These are the activations of a small neural network, seen along a few directions. Each row is one input.
Each table varies a few parts of the input and shows all the possible inputs, shuffled.
A made-up example of a description, with smaller parts first: values(2) and (point or ring(11) or (line(4) and ring(5))).
Shared parts are said once, and a part with two or three values counts as separate values.
In the rows, 128 means zero.

Other details of the inputs shift rows strongly along two fixed directions, in all tables alike. That doesn't count.

A family of inputs:
row 1: [ 90  95 183 132 110 146  87 122 122 156 136  91]
row 2: [162 136 145 144 145 104  99 144 111  86 108 180]
row 3: [100 101 200 142 107 134  95 121 127 166 132  64]
row 4: [ 69 116  78  90 122 164 188 113 165 138 136  94]
row 5: [183 125 144 139 151 113  90 160 115 105 136 171]
row 6: [195 153 149 153 135  99 103 147 113 118 132 164]
row 7: [175 135 135 145 139 100  99 117 116 112  88 187]
row 8: [ 74 132  96  73 119 153 199 116 149 138 149  11]
row 9: [174 148  45  76 156 136 187 120 137  87 132 137]
row 10: [ 66  86 177 158 105 130 101 121 133 146 118 126]
row 11: [ 65 106  82  91 124 160 183 125 146 140 162  77]
row 12: [ 90  87 197 133 105 132  96 104 134 151 111  86]
row 13: [161 143 138 146 139  89 104 134 115  98  80 184]
row 14: [177 162 149 157 136  95 105 152 107 106 129 165]
row 15: [ 96 111 186 144 104 144  91 117 119 164 133  79]
row 16: [141 129 120 165 134 100 107 129 118 114  93 210]
row 17: [ 93  94 190 133  99 109 103 105 147 156  81  87]
row 18: [183 162  49  87 158 138 186 137 130 101 155 115]
row 19: [100 121 191 147  92 132  96 109 120 171 131  83]
row 20: [ 72 133  80  99 105 148 203 108 148 156 160  61]
row 21: [161 155  39  83 151 152 178 104 122  94 136 149]
row 22: [ 78  94 177 151 117 141  91 151 141 155 139 125]
row 23: [103 112 202 144  94 123 102 113 129 172 131  69]
row 24: [160 155 134 171 132 115 104 155 122 129 139 194]
row 25: [159 156  46  76 164 136 184 147 126  81 154 130]
row 26: [174 146  47  77 163 147 177 132 125  98 158 134]
row 27: [166 141 129 148 134 110  93 112 109 114  90 193]
row 28: [155 145 130 170 145 126  97 164 121 123 140 191]
row 29: [ 68 123  73  91 115 148 191 101 168 148 108  95]
row 30: [152 138 127 174 142 117 101 156 106 116 143 188]
Description of these inputs: line(5) and (values(2) or line(4)).
Changing only the line(5) part turns row 7 into row 26. The same change can be made to row 17. Which row results?
Answer: row 5
List by row number the other rows that have the line(5) part in common with row 23.
Answer: row 6, row 14, row 19, row 20, row 24
Change only the values(2) part in row 30. List by row number the other rows that result.
Answer: row 28
Change only the values(2) part in row 29. List by row number the other rows that result.
Answer: row 16
